Each row has a name. Each question is about the rows just above it.

Columns, left to right: A T G L J N R K
[ 87,  70, 194,  37,  66, 171, 119,  57]  (4)
[103,  39, 102, 171,  30, 105,  27,  90]  (164)
[ 25,  92, 153, 123,  93,  45, 162,  25]  (80)
Among the named rows, does one hold [37, 65] next to each other, in this order?
no
[ 27, 162] is in which column, read top down?
R

Columns, left to right: C Q W D M B Z
[138, 121, 129, 138,  38, 162,  44] = (74)
[ 77, 113, 112,  95,  50, 126, 117] = (58)
[ 88,  84, 150,  94,  94, 134,  92] = (176)
[126, 167,  57,  69,  87,  46, 141] = (164)
[ 39, 100, 112,  70, 116,  50, 110] = (4)
[106, 115, 141, 163,  69, 149,  39] = (85)
[151,  63,  72, 143, 151,  65,  87] = (215)
[145,  30,  40, 120,  64,  87,  77] = (101)
[ 55, 172, 145,  55,  90,  87, 156] = (95)
[154, 142, 152, 134, 157, 158, 116] = (183)
Which column holds [ 50,  94,  87, 116,  69, 151,  64,  90] top down?
M
Is [112,  95] printed in one of the named rows, side by side and in this order?
yes
Which column holds this, read top down? [ 44, 117,  92]
Z
[ 57, 112, 141,  72,  40, 145] is in which column, read top down?
W
Which column holds this, read top down? [126,  39, 106, 151, 145,  55, 154]
C

Columns, left to right: H Y X U
[ 23, 136, 111, 129] = (4)
[161,  45,  99, 193] = (95)
[193, 117,  59, 179] = (74)
[143,   8, 148, 125] = (80)
[ 87, 109,  33,  62] = (85)
[ 44,  39, 175, 160] = (215)
[ 16,  44, 139, 157] = (176)
Which column holds this, read top down? [136,  45, 117,   8]
Y
Which column holds [111,  99] top down?
X
[193, 143,  87,  44] is in which column, read top down?
H
[ 99,  59, 148,  33, 175, 139] is in which column, read top down?
X

Columns, left to right: Genin gupu pizam vez fonos Gibo tagu budi
[100, 108, 102, 117, 117, 105, 104, 149] = (4)
[100, 108, 100, 117, 103, 100, 103, 110] = (74)
[100, 106, 100, 117, 103, 100, 103, 110] = (176)
[100, 124, 101, 119, 100, 100, 102, 115] = (183)
[100, 106, 101, 114, 111, 100, 102, 109] = (101)
Is [100, 124, 101, 119] printed in one of the named rows, side by side and in this order?
yes
[100, 106, 101, 114, 111, 100, 102, 109] is in which row?
(101)
Among the named rows, does one hold [106, 100] next to each other, in this order?
yes
Which column holds [117, 103, 103] top down?
fonos

Columns, left to right: S F P V E
[ 43,  58, 123,  36, 110] -> (95)
[157, 106, 138, 162, 122] -> (101)
[ 55,  42,  47, 113, 176] -> (215)
[141, 113,  72, 113,  91] -> (74)
[ 47, 160,  78, 130,  42] -> (80)
[ 40,  63,  55,  93, 142] -> (58)
[136, 113,  76, 111,  92] -> (83)
Which column holds [110, 122, 176,  91,  42, 142] top down?
E
Is [43, 58] printed in one of the named rows, side by side and in this order?
yes
Is [160,  78] printed in one of the named rows, side by side and in this order?
yes
Which column holds [160,  63] top down?
F

Columns, left to right: Ful fisar zed pok zam vaf
[ 78, 142,  98, 105,  99,  99] -> (215)
[106,  26, 103, 130, 102,  98] -> (164)
[118,  61, 100,  85, 103,  88] -> (183)
[ 78, 142,  98, 105,  99,  94] -> (4)
Does one of the named rows hold [142,  97, 105,  99] side by side, in this order?
no
Does one of the named rows hold [ 78, 142,  98, 105,  99] side by side, in this order?
yes
Which column holds [102, 103,  99] top down?
zam
[99, 98] is in which column, read top down?
vaf
Which column holds [106, 118] top down?
Ful
Which column holds [ 99, 102, 103] top down?
zam

Columns, left to right: tum zim Zuv Mok Sul
[133, 106, 125, 128,  29] -> (58)
[ 56, 105, 126,  81,  87] -> (4)
[ 93,  97, 116, 114, 119] -> (215)
[ 76,  69,  97,  43, 102] -> (80)
[ 97,  87, 120, 132, 143] -> (183)
[ 95, 104, 110, 140, 155] -> (101)
[ 95,  88, 110, 140, 155] -> (176)
[ 95, 104, 125, 140, 155] -> (74)
Which row holds [133, 106, 125, 128,  29]?
(58)
[126, 116,  97, 120, 110, 110] is in which column, read top down?
Zuv
Which column holds [126, 116,  97, 120, 110, 110, 125] top down?
Zuv
Which column holds this, read top down? [ 87, 104,  88]
zim

Columns, left to right: Ler kopi fubo sebap geg mubo sel zenif Seri
[122, 136,  98, 145,  41,  97, 122,  91, 116] = (183)
[122, 136,  98, 145,  41,  97, 122, 125,  82] = (95)
[118, 133,  84,  90, 172, 121,  71, 146,  79] = (176)
Which column holds [97, 97] top down?
mubo
Is [122,  97] printed in one of the named rows, side by side and in this order?
no
The row with [122, 136,  98, 145,  41,  97, 122, 125,  82] is
(95)
Is [116,  91, 122,  97] printed in one of the named rows, side by side and in this order?
no
Among the named rows, does one hold [125,  82] next to each other, in this order?
yes
Is [146,  79] printed in one of the named rows, side by side and in this order?
yes
[41, 41] is in which column, read top down?
geg

Columns, left to right: rigof tazus guf bober damuz Lis mevub gul
[135,  29,  88, 152, 170,  56, 126,  78]  (95)
[ 73,  91,  58,  77, 124, 105,  54,  48]  (176)
[ 78, 116,  87, 120,  83, 110, 134,  88]  (164)
[120, 172,  94, 141,  53, 164, 102, 129]  (80)
[ 85,  83,  60, 147, 139,  54, 133,  84]  (4)
[ 78, 116,  87, 120,  83, 110,  91,  88]  (74)
[125, 110, 167,  57, 111, 141,  55,  68]  (101)
[ 73,  91,  86,  77, 124, 105,  54,  82]  (58)
[ 73,  91,  86,  77, 124, 105,  54,  48]  (215)
Which column holds this, read top down? [170, 124,  83,  53]
damuz
Is [125, 110] printed in one of the named rows, side by side and in this order?
yes

